array([[  69.6,  -19.8,   28.1,   -7.3, -135.1],
       [  24.9,   79.7,   51.0,   78.9,  141.8],
       [  64.3,   50.5,   55.2,   48.9,   43.5]]) yields 55.2

array([[-1.408,  1.304, -0.979, -2.255],
       [-0.984, -1.408, -0.820,  0.197],
       [-0.935, -1.200, -0.762, -0.220]]) yields -1.200

array([[-133.0, -172.5,  162.1,  -29.3],
       [-147.2, -169.6,  152.4,  -50.9],
       [ -85.6,  -80.2,  103.7,  -46.9]]) yields -80.2

array([[ -82.801,   80.101,  -25.989, -120.028, -144.808,  -84.599,
         -76.470],
       [ -96.153,  124.568,  -22.320, -157.999, -178.646,  -71.599,
         -64.044],
       [  25.316, -176.082,  -97.799,  -52.571, -108.287, -116.573,
        -113.240]]) yields -108.287

array([[ 1.65,  0.17, -1.34, -0.32,  0.43,  1.26],
       [-0.94, -0.54,  0.48, -0.15, -0.66, -1.01],
       [-0.54, -1.33, -0.52, -0.87, -1.28, -1.16]]) yields -0.87

array([[-0.99, -1.98,  0.79, -0.25,  1.28],
       [-0.04, -0.68,  0.52,  0.05,  0.57],
       [ 0.91,  0.08, -0.74,  0.79, -0.55]]) yields -0.74
---
[[4 4 4 6 7 2 5]
 [4 3 3 5 3 3 2]] 2

[736 534  47 457 251 959] 251

[8781 3477 2582 2499] 2582

[1607 8299 5249 7170 1092] 7170

[229 132 208  62 164  73 202] 73

[1 5 8 7] 8
---
[-35.0  68.7 -42.4  79.3   1.0] ans = 68.7

[[-19.0 -64.1  43.8  -8.6 -45.9 -20.7 -11.4]
 [ -2.8  -0.4   1.0  -1.6  -0.9  -7.7   0.2]] ans = -64.1

[-43.3 -37.0  45.0 -19.3 -60.8 -26.9  52.0] ans = -37.0

[-41.6   7.7 -17.7 -12.7 -65.1] ans = 7.7

[ 38.4 -65.3  22.9   5.7] ans = -65.3

[[ 21.9 -48.8  12.5  44.9]
 [-26.8  65.9 -20.3 -46.6]] ans = -48.8
---
[[-34.7 -72.2  -1.1  30.1]
 [ 23.9  39.7  56.6  46.0]
 [ -9.0  21.9 -39.0 -73.7]] yields 21.9

[[-28.9  39.1 -19.5   2.1]
 [-25.6  38.9 -15.1  -0.2]
 [ 38.9  12.1  78.7 -16.7]] yields 12.1

[[  8.3  17.5 -31.4 -43.5]
 [-27.5 -44.8 -80.9 -76.8]
 [ -3.0   8.3 -29.4 -49.2]] yields 8.3

[[-18.3 -53.6  43.1  -9.1]
 [ 41.3   2.8  16.7  64.2]
 [ 21.9   8.7  60.5  43.0]] yields 8.7

[[ -6.2 -18.0 -23.4  -7.0]
 [ -9.8 -79.6  65.5  43.5]
 [-28.7  54.3 -45.3 -48.7]] yields 54.3

[[-27.0   6.1  -6.9  24.2]
 [  3.0   9.9  -2.2  29.7]
 [ 23.8 -69.0  -1.9   4.9]] yields -69.0
---
[ 15.7  25.1 -46.7 -66.4 -38.4 -61.0  51.9] | -61.0
[-45.9 -53.3   6.0  69.8 -36.5] | 69.8
[-17.2  83.0   9.0  54.4 -27.8  -3.0] | -27.8
[-25.5   4.2  69.4  40.9] | 69.4
[-83.1 -58.7  24.2  33.6  86.0  -1.3] | 86.0
[-35.5  63.2   3.5  14.4  61.6  28.4  45.9] | 28.4
[-16.9 -12.7 -10.1  11.8  38.1 -58.4 -64.6] | -58.4
---
Input: 26.3	-50.1	48.0	-18.6	-85.4	-20.7	61.0
Output: -18.6, 61.0
Input: 47.0	-17.4	78.6	49.6	-3.3
Output: 78.6, 78.6
Input: -16.4	5.9	-39.0	62.3	-10.1	37.5	19.3
Output: 62.3, 62.3
Input: -2.6	-82.1	32.0	9.8	-7.8
Output: 32.0, 32.0
Input: 55.6	53.5	-28.4	53.1	64.4
Output: -28.4, 64.4
Input: 29.3	-6.7	41.6	31.9	17.6	-76.7	-10.9
Output: 31.9, 41.6
---
[ 0.01  0.07  0.04  0.15  0.04 -0.11  0.02] -> 0.15, 0.15

[ 108.74  -87.42  -97.76 -154.26  -19.27] -> -97.76, 108.74

[ 174.532  159.190  129.809 -121.746   23.233  164.904   39.856] -> -121.746, 174.532

[ 0.070  0.117  0.139 -0.185 -0.043 -0.100  0.187] -> -0.185, 0.187

[-0.02 -0.04 -0.14  0.15 -0.07  0.04 -0.02] -> 0.15, 0.15

[-0.1  0.6 -0.6 -0.8 -1.7  0.6  1.0] -> -0.8, 1.0

[[-0.14  0.13  0.09  0.19 -0.05]
 [-0.15  0.04 -0.02  0.12  0.08]
 [-0.19  0.10  0.07  0.13  0.03]] -> -0.02, 0.19

[-0.151 -0.175  0.082 -0.073  0.127] -> 0.082, 0.127

[-160.9  -70.3   35.5  108.2  112.6] -> 35.5, 112.6

[-0.32  1.23 -1.19 -1.42 -0.09] -> -1.19, 1.23
---
157.70,-5.85,-99.07,-39.66,75.46 gives 157.70, 75.46

4.8,-1.1,-16.0,17.0 gives 4.8, 17.0

9.810,13.139,-1.851,-1.973,-14.800,-12.488 gives 9.810, -12.488

-114.791,-65.180,-91.107,23.385
-91.282,10.043,-42.910,190.928
-112.427,-57.616,-86.260,40.234
gives -114.791, 40.234

-0.9,-0.9,-1.0,-1.4,-1.2,-0.4
1.3,-1.4,0.1,-0.9,-1.4,-0.8
-0.9,-1.1,-0.9,-1.4,-0.3,-0.5
gives -0.9, -0.5

167.807,112.655,-36.226,113.512,-58.660,-135.414 gives 167.807, -135.414

108.9,-67.1,-138.0,-122.7,150.8,-114.5 gives 108.9, -114.5

-7.6,18.6,-14.2,-9.1,10.9 gives -7.6, 10.9

-20.6,142.0,-140.4,-136.4,-157.9 gives -20.6, -157.9
---
[[-27.9   1.4 -74.0 -26.8  85.1]
 [ 20.2  18.7 -38.9  62.2 -22.9]
 [ 52.6  31.8  52.2  30.7 -51.7]] result: 52.2

[[ 71.3  -3.7  60.0  67.3 -46.2  18.0]
 [ 28.9  16.0  31.5  12.5  -7.3   1.5]
 [  1.9  47.6 -42.0 -16.7  31.2 -23.5]] result: -42.0

[[ 38.5  60.6 -42.3  30.4 -15.6 -33.4   3.9]
 [-26.7  58.6  44.2  50.1  35.9  36.9 -35.5]
 [  4.8 -63.4 -28.6   8.5 -21.9   6.8  54.8]] result: -28.6

[[  6.6  -4.5  13.8 -41.4  84.9]
 [ 10.8 -18.9   5.9  67.1 -30.3]
 [-43.4 -26.0  16.4  15.0 -31.6]] result: 16.4

[[ -8.7 -66.2  65.0 -64.5]
 [ -7.5 -67.5  -7.6 -63.3]
 [-41.1 -36.0  71.9 -65.0]] result: 71.9

[[ 42.6  68.4 -21.9  32.2]
 [-16.3 -29.6 -10.1  -3.9]
 [  0.7 -16.2   2.7 -12.5]] result: 2.7

[[  3.2 -62.9  35.8 -57.6  24.8]
 [ 65.1 -44.0  69.6 -52.8 -56.6]
 [-10.3  78.6 -30.7  10.2 -20.6]] result: -30.7

[[ 27.3  33.1  27.0 -29.6]
 [ -0.1   2.2  63.6  10.1]
 [-43.6 -21.5 -49.4 -68.2]] result: -49.4

[[ -6.7  -0.8   1.8 -19.6   6.1]
 [ 21.8 -12.9   1.7  -5.2   8.0]
 [-27.4  22.1  -0.1 -61.4 -26.2]] result: -0.1
---
[[ -0.3  -5.9  -8.8 -23.0  15.3 -26.7  22.1]
 [ 11.5  17.8 -47.9  -0.2   7.4   8.1  78.0]
 [ 29.0  13.1  -3.7   1.0  -0.7  -3.4 -18.6]] Out: -3.4

[[ 46.5 -79.9 -53.5  65.1 -42.6]
 [-50.5  30.9   0.5 -37.6  45.8]
 [-17.1   4.5 -22.3  16.2   4.4]] Out: 16.2

[[ 14.4 -51.8 -78.7  38.2 -29.8]
 [ 31.1  -4.2 -21.4  23.2 -65.0]
 [-74.8 -66.0 -69.6  55.9 -26.1]] Out: 55.9

[[-39.3   6.2 -57.9 -29.8 -52.0  14.1 -31.8]
 [-47.5   4.3  16.2   2.9   6.6  -7.2 -45.3]
 [-75.6  26.9  43.8 -22.6  50.5  -6.0  -0.6]] Out: -6.0

[[-23.8  79.6  70.1  51.6]
 [ 29.7   3.1  -0.6  -5.2]
 [  5.2  35.9  15.0   0.9]] Out: 15.0

[[-29.2  27.2 -11.1  60.5  75.7]
 [ -4.0 -74.6 -45.3 -81.0   7.1]
 [-11.6 -68.6 -71.9 -45.2  20.0]] Out: -45.2
